Each row below is a small network's average activation on inputs in which a field has the value named, seen along a few directions.
Related values have similar rows: they may be neighbours, one step apart, or belong to one group.
Random noise pushes rows far along 3 fixed directions. That doesn't count. These rows show it; they differ only by the noise:
[ -50  446   73 -135 -102  -43  200 -468   82  -14 -199  -41  489]
[  53  -14  208   19  -41  -12  296 -425  419  159  -58  568  153]
[-172   46   27   63   45 -326   21   19  260  -90 -246 -141  100]
[-103 -302  223  400  -23 -191 -102  468   85    5  112 -113 -688]
[ -75 -258  154  189   55 -245   92   47  434   52  -91  286 -189]


ZUTO, 14 values:
leno: [ -63  176  127   22 -233    2 -107 -214   26  174    0  258  104]
laken: [ -59  148  -36 -127   81 -187  169 -328  266 -424 -272  -67  453]
meb: [ -92 -259  170   46 -165  332  267   -7  -73  329  421  512 -623]
pap: [ -66  -89   87  158  -46 -132  -77   24  140   28 -186    3   22]
liren: [ 366 -217 -237    3  348  155  240 -230  381    9 -205  671  515]
denit: [   0 -347  241   21 -242  -21   26   -1   87  309  214  271 -388]
tutat: [ 107 -197  -40  127  232  154 -280  263 -122  -36  169  281 -178]
geme: [ -82 -457  124  -96   10 -259  189 -179  612  255 -104  603   77]
fipa: [  -5 -238 -208  -93   76   66  -38  283  -58  220  282  -25 -377]
vek: [-248  287   59 -352 -355   67  121 -157 -425  -59  -91 -469   75]
zome: [ 385 -602   52  323  194  114   74  -28  441  -55  107  957 -219]
mames: [ 262  -87 -224 -256  155  130   36   95   73  210  212  220   -3]
zudu: [ 260  -26 -184   -2  267  273 -140 -168  -29  -81  -69  176  383]
falat: [  99 -543 -112  127  333  -30 -171  593   51  -40  241   33 -556]
ZUTO is arranged as a ring.
Going along ZUTO from leno by way of its neighbour pap, in what order are liren, denit, zome, zudu met?
Answer: zome, liren, zudu, denit
How many steps from neighbour to neighbour lead from laken to meb, at the fewest?
Answer: 6
Which values are neighbours of mames? Give them in the order they are listed.
Answer: fipa, falat

SAV, 13 values:
vovi: [-399  357 -272  -69  106 -121 -145   -6  229   35 -167 -130  177]
bev: [-103  151  153 -183 -311  231   -8  -24 -543    0  348 -472 -421]
moze: [-291 -348   52 -158 -186 -209  -38    6 -211  181   93 -187 -420]
rusun: [ -45 -543  100  -14   -2 -341  136  146  331   81  184  344   41]
tima: [-123  124 -173  -97   -3  166 -121  320  -46  246   52  -50 -358]
rak: [ 182 -418  255  351  -19 -220  375 -103  797  161 -175  788  218]
vigi: [ 160 -203   46  -14   44 -141  102  -46  246   73  -99  424    9]
resa: [ 208  107 -224 -147  363  231  -10  191 -457 -212  133 -264  132]
kov: [-200 -382  224  346   99  -74 -200  379  145  258   71  180 -555]
tetim: [ 597  255  -10  -90 -144  528  183 -672 -438  117  192  236  432]
vazu: [-151  590   -5   38  -42  -91 -201 -283  130 -404 -579 -480  675]
viro: [-109  557  -76  -82 -156 -307 -129  -84 -232 -427 -370 -821  321]
goga: [ 193  484 -255 -223  158  380   70 -203 -300 -286   73 -150  498]
SAV is arranged as a star with 4 arms.
Which values are neighbours of moze? Give them in the order they are listed.
Answer: bev
Which values are neighbours of vovi? Give them in the order they are listed.
Answer: tima, kov
Which values are neighbours of resa? Give them in the order they are listed.
Answer: goga

ROZ, 10 values:
balu: [ -21 -250 -194  -74  193  -57   16  185  166   65   36  172  -68]
tegi: [ 223  -21  -81   -1   77   97 -196  415 -409  -33  261 -275 -251]
gubuv: [ 143 -146  117  372   99   77    7  -55  285   87   22  544 -225]
bafu: [-115 -342   44   35 -114  -87  -10  -53  117  331   57  332 -315]
gam: [-168 -172  180  -31 -137 -331   96  -51  309 -146 -245  234  196]
dezab: [  61   83  136  112  -72 -137   14 -153  375   92 -118  343   94]
mefo: [-211   78   62 -145 -167 -263  108 -179  107   15  -98  -91   90]
zitik: [ 111 -174  -98  121  205  142  -61  268 -100 -189  108 -110 -226]
buna: [-178 -265 -107 -186  166 -123   12   64  403  213  -50   66  -43]
pebu: [ 342  225  275  296 -192  787   39   21 -861 -123  491 -315 -375]
ROZ is arranged as a ring.
Going along ROZ from tegi by way of its neighbour balu, in what order are gubuv, dezab, mefo, zitik met?
Answer: mefo, dezab, gubuv, zitik
How many steps from neighbour to neighbour lead from gam to pebu, at the fewest?
Answer: 3
